A small network was shown many inputs. Here are its activations along a few directions, one row for each input.
In each table, some parts of the input vary, and every possible input appears once, in random order.
Descriptions start from the smaller parts, as in this example, which fits no table here: one of 8 places around a ring, together with either a single point or one of 9 places along a line or (one of 3 separate values, together with one of 4 places along a line).
Shared parts are said once, and a part with two or three values counts as separate values.
In the rows, zero is written as 128.

Other details of the inputs vary at random and push rows far along two fixed directions, the same in every table; ignore that.

Table:
x1: [ 74 214 112 128  65  96  36  98 149 112 139  77  60 137]
x2: [103 197  93 115  87  97  65 127 152 103 152  97  72 115]
x3: [184  81 137 128 162 143 181 136 114 125 101 144 186 116]
x4: [ 53 121 152 168 199 153 106 130  91 134 138 174 131 149]
x5: [240 165  78  68  46  52 120 116 205  77  96  66 149  83]
x6: [ 60 229 113 129  65  98  19 101 147 113 138  84  46 130]
x7: [183  74 142 120 143 158 187 136 110 137  98 137 176 132]
x8: [228 163  98  75  41  81 119 103 182  96  83  69 170  98]
x9: [ 48 227 129 124  66  87  28  98 151 117 153  94  52 119]
x10: [172  83 147 116 143 150 180 134 114 138 108 139 174 122]
x11: [181  80 140 125 162 138 184 135 118 124 105 148 187 113]
x12: [202 179 113  66  21  61 108 101 195 105 115  56 118  76]
x13: [191  80 125 103 131 140 196 162 129 128 141 128 141 103]
x14: [ 56 118 133 163 175 168 118 160  90 136 169 156  81 154]
x15: [139 121 109 134 100 130 150 115 145 186 141 136 138 135]
x16: [190  86 121 107 130 144 188 162 126 127 137 124 137 106]
x17: [156 124 116 143 115 117 145  85 146 179  98 144 192 135]
x18: [196  68 134 100 135 133 210 160 134 131 145 133 150  99]
x19: [193  75 134 131 156 140 182 136 121 122  96 141 192 120]
x20: [ 78 226  96 136  98  74  25  84 155  87 122  97 109 135]
x21: [203  73 118 107 129 137 202 154 131 126 136 116 148 116]
x22: [ 59 109 159 168 160 179 119 144  83 152 145 147  83 160]
x23: [ 58 115 132 165 173 170 119 162  90 137 167 158  84 156]
x24: [ 80 204 106 116 102  70  52 109 164  92 145 112  85 119]
x25: [180  76 143 119 143 162 186 139 107 137 101 137 176 130]
x26: [ 57 112 134 167 190 155 116 146  95 127 146 164  99 168]
x27: [187  77 135 130 160 139 181 134 119 122  99 141 188 120]
x28: [ 66 222 113 132  61 100  22 105 150 111 136  83  54 133]
x29: [172  78 155 117 126 152 184 144 117 150 124 125 134 111]
x30: [242 156  88  57  46  67 145 130 193  96 127  68 138  61]
x31: [ 57 115 159 164 159 181 118 145  80 154 147 148  80 155]
x32: [ 72 218 113 127  62  98  30 101 150 111 136  79  56 135]
x33: [ 54 129 149 170 196 150 105 128  90 132 136 173 129 145]
x34: [188  79 127 109 147 128 188 151 134 118 120 138 155 112]
x35: [179  76 147 122 163 128 189 130 124 126 110 150 191 110]
x36: [196  72 124 115 148 131 188 151 134 117 113 133 159 119]
x37: [177  76 146 115 141 156 188 138 112 136 106 140 177 127]
x38: [ 72 222 105 126  80  96  25  91 146 100 120  93  96 146]
x39: [142 124 123 137 100 137 143  87 135 193 100 138 177 151]
x40: [ 50 117 147 154 174 156 129 156  95 141 181 167  87 139]
x41: [ 57 111 132 168 190 151 118 142  96 126 149 161 101 171]
x42: [170  79 154 113 138 143 188 131 119 139 113 143 180 120]
x43: [ 56 114 162 160 157 175 121 144  86 153 150 150  82 152]
x44: [233 159  90  58  58  51 126 116 204  86 107  74 149  73]
x45: [235 165  83  65  55  58 125 118 196  81 100  71 145  78]
x46: [ 50 120 157 157 177 169 108 131  87 145 139 164 121 162]
x47: [ 52 116 128 182 166 153 121 113 110 194 142 181 124 176]
x48: [ 64 229 106 130  81  96  17  93 145 100 123  97  91 143]
x49: [ 80 222  99 135  99  79  26  89 153  88 118 101 109 132]
x50: [ 54 120 146 167 173 170 110 124  82 140 133 153 121 179]
x51: [ 55 116 142 160 194 150 117 148  97 131 153 172  99 148]
x52: [179  79 137 109 148 118 191 145 138 123 128 144 158 106]
x53: [ 60 114 132 161 173 167 124 157  91 136 167 153  84 159]
x54: [205 177 107  66  41  62 112  92 189  96  98  73 161  88]
x55: [ 46 125 157 169 194 145 112 125  92 134 143 179 132 145]
x56: [ 49 122 150 180 132 172 118 104  99 219 140 159 103 173]
x57: [191  80 122 114 148 129 183 148 132 119 113 134 152 117]
x58: [195  71 130 100 137 140 199 163 133 133 144 129 146 100]
x59: [ 59 124 143 175 196 157 106 129  86 130 128 170 127 155]
x60: [172  78 155 112 123 150 179 144 123 149 126 121 134 113]
Each input here is: one of 5 places around a ring, together with either a single point or one of 11 places along a line.
Q: Changing only the place on the ring of 5 turns x49 into x32. The same change can be made to x4. Which row results?
A: x60
Q: Changing only the place on the ring of 5 turns x36 into x48. The same change can be made to x44. Which row results?
A: x46
Q: Which other rows does x28 become when the place on the ring of 5 takes its other values? List them by row number.
A: x5, x8, x19, x23
Q: Which other rows does x21 become when the place on the line of 11 takes its other values? List them by row number.
A: x2, x13, x14, x16, x18, x23, x30, x40, x53, x58

Table:
x61: [136 152 118 126  96 113 103 102 145 131 103 111 140 137]
x62: [103 189 110 128  86 107  67 105 143 114 121 104 110 133]
x63: [220  81 113  93  93 116 201 154 159 141 141 101 118  96]
x64: [ 71  84 142 183 244 154 143 143  85 120 127 202 157 160]
x65: [ 62 114 163 162 166 160 116 135  91 135 138 151 101 153]
x66: [ 58 194 128 132 109  98  53 109 141 112 148 117  80 128]
x67: [197  65 140 127 139 154 199 135 117 147 102 135 186 124]
x68: [151 129 120 124 118 120 140 118 137 136 122 129 155 119]
x69: [ 91 183 113 135 102 109  67 101 138 120 124 107 106 141]
x70: [198 177  95  87  48  74 103  90 182 112  88  76 153 106]
x71: [191  91 138 112 124 141 173 136 126 132 108 118 160 111]
x72: [184  64 142 118 154 147 207 145 118 147 124 148 170 113]
x73: [ 69 157 128 147 139 129  90 122 120 134 144 143 107 139]
x74: [ 70  94 146 167 189 170 144 137  87 158 147 172 130 163]
x75: [ 89 181 122 127 108 110  73 117 138 120 141 119 104 118]
x76: [179  71 136 126 142 143 191 128 127 156 108 146 182 132]
x77: [ 77  84 165 163 187 178 147 144  79 146 133 164 118 159]
x78: [233 133 112  68  65  77 157 116 181 106 103  86 164  80]
x79: [ 41 182 129 158 131 131  52 112 115 128 137 132  85 153]
x80: [180 159 103  73  85  92 110 153 159  57 138  72  97  89]
x81: [ 89 185 117 129 106 109  69 109 136 117 131 110  98 130]
x82: [ 69  96 148 164 183 174 144 142  86 157 147 176 129 160]
x83: [158 118 118 106 107 119 148 156 146 119 152 111  96 105]
x84: [ 98 151 117 121 128 126 104 157 125  97 163 118  70 122]
x85: [183  64 137 123 150 149 201 133 121 158 109 152 185 129]
Q: What do these inputs look like to the network?
A: either a single point or one of 4 places along a line or (one of 2 separate values, together with one of 10 places along a line)
Q: Which other rows belong to the same alternative as x80? List them by row number.
A: x63, x83, x84
Q: Which other rows does x85 become when the place on the line of 10 takes its other values? List them by row number.
A: x66, x68, x72, x73, x74, x75, x76, x78, x82
